Here are a small network's activations along a few directions, averaged over the inputs that share one value of a field.
Values that are neighbours, or in one group, have similar rows; names and order tell nothing.
Random noise pushes rows far along 4 fixed directions. That doesn't count. These rows show it; they differ only by the noise:
[-200   48   98 -124 -294  177   51  -21  108    3 -570  233 -311  148
  -49  202]
[ 295  -22  -60   45  138  555  386  -52 -165  239 -255  275  -18  238
  -66  416]
[ 297 -250  249  -70   10  -67  -79  186   96  -92  -28 -295  119  159
   45  201]
[  24 -122 -101  -63 -228  443  347 -131  114   57 -415  281  -72  139
  -80  422]
[-206   46 -283  -77 -378  778  586 -308   64  196 -755  699 -288  167
 -163  526]
[ -61  251  174  226  271 -277 -292   -2   52  -69  -36   69 -315 -114
   27 -146]


Values of C:
c2: [   0 -277  339 -195 -170 -121  -88  184  185 -179 -132 -256   58  239
   70  159]
c5: [  72 -242   -4  -13   79   19 -181 -137 -167 -153  558 -334  383  -99
 -169 -151]
c7: [-147 -140 -128  113 -122 -301 -141 -127  399 -194  137  -44  117 -126
  263 -138]
c6: [ -27  -55  -52  -33 -424  -26  209  152  169  -55 -151   11   52   44
  -67   97]
c10: [-261  531   12  327  469   91  -28   28 -489  283 -343  449 -453  -83
  -84 -314]
c11: [-284  279 -147 -102  -21 -382 -279 -195  -91   84  -64  -49 -185 -288
  118 -331]
c8: [-195  300  -76  -45  203   61   17  -51 -166  161  122  292  -38 -163
   42 -152]
c3: [ 195  -96 -369  219  268   41  305 -245   21  -98  308  118   -2 -192
  129  174]
c9: [  -9 -410   15 -294 -584   22 -301  165  322 -113  236 -324  405   35
  -89  -38]
c12: [ 495   52 -155  505  770  -10  234   34 -438  153  566   56  331  -21
    1 -110]
c1: [ -67 -359 -252 -190 -471   76  197 -159  261 -174  397 -126  316 -237
 -174  -92]
c4: [ 221  306  145 -211  325  -65  -24  276 -339  252  196 -436  101  249
   75 -108]
C is arranged as 4 separate groups.
- Which other values are in the same group as c8? Give them in the order they are listed. => c11, c4
- Which other values are in the same group as c3? Give them in the order they are listed. => c2, c7
- Which other values are in the same group as c12? Give them in the order they are listed. => c6, c10

Values of S:
s6: [ -45  108  -14  163  196  -97  139 -170   56 -114 -294  113  -81   56
  353  118]
s5: [-223   -7  -76  461  -31  -79 -365 -231  214 -189  225  472 -391 -134
 -185 -254]
s1: [-496 -140  -47   66 -624 -143  -40  -78   91 -311    8 -149  185 -210
 -136 -334]
s11: [  24  174  385  123  237  132 -161  -77 -241  -66 -359  118 -384  292
 -205   27]
s7: [  51  222  -40 -208  341  -44 -264  -51 -117  106  216 -160 -125 -251
  165   78]
s2: [ 130  191  258 -244   92 -158 -274  680 -509  470  -80 -251   62  326
   74 -422]
s3: [-375  610  -92  758  540 -459 -126  151 -100  -28  -37  466 -517 -224
  130 -472]
s4: [-198 -134  297 -535 -747 -302  180  311 -101  -71 -457 -511   20  186
  -26 -123]
s12: [ 223    6  -16 -335    4  413  221 -320 -315  166  -58  -67   81  233
 -315  310]
s9: [ 336  148  243 -307  359  186  370  473 -344  347 -273   58  -93  285
  276  189]
s10: [-211 -199  -81 -394 -465  311 -106 -206  342   31   96    8  221  -70
 -136   99]
s8: [  77   90  156   40   82 -140 -509  196  217   58 -150   72 -221  150
   73   50]
S is arranged as 4 separate groups.
- Which other values are in the same group as s7? Give them in the order they are listed. => s12, s10
- Which other values are in the same group as s5? Give them in the order they are listed. => s11, s8
- Which other values are in the same group as s1? Give them in the order they are listed. => s2, s4
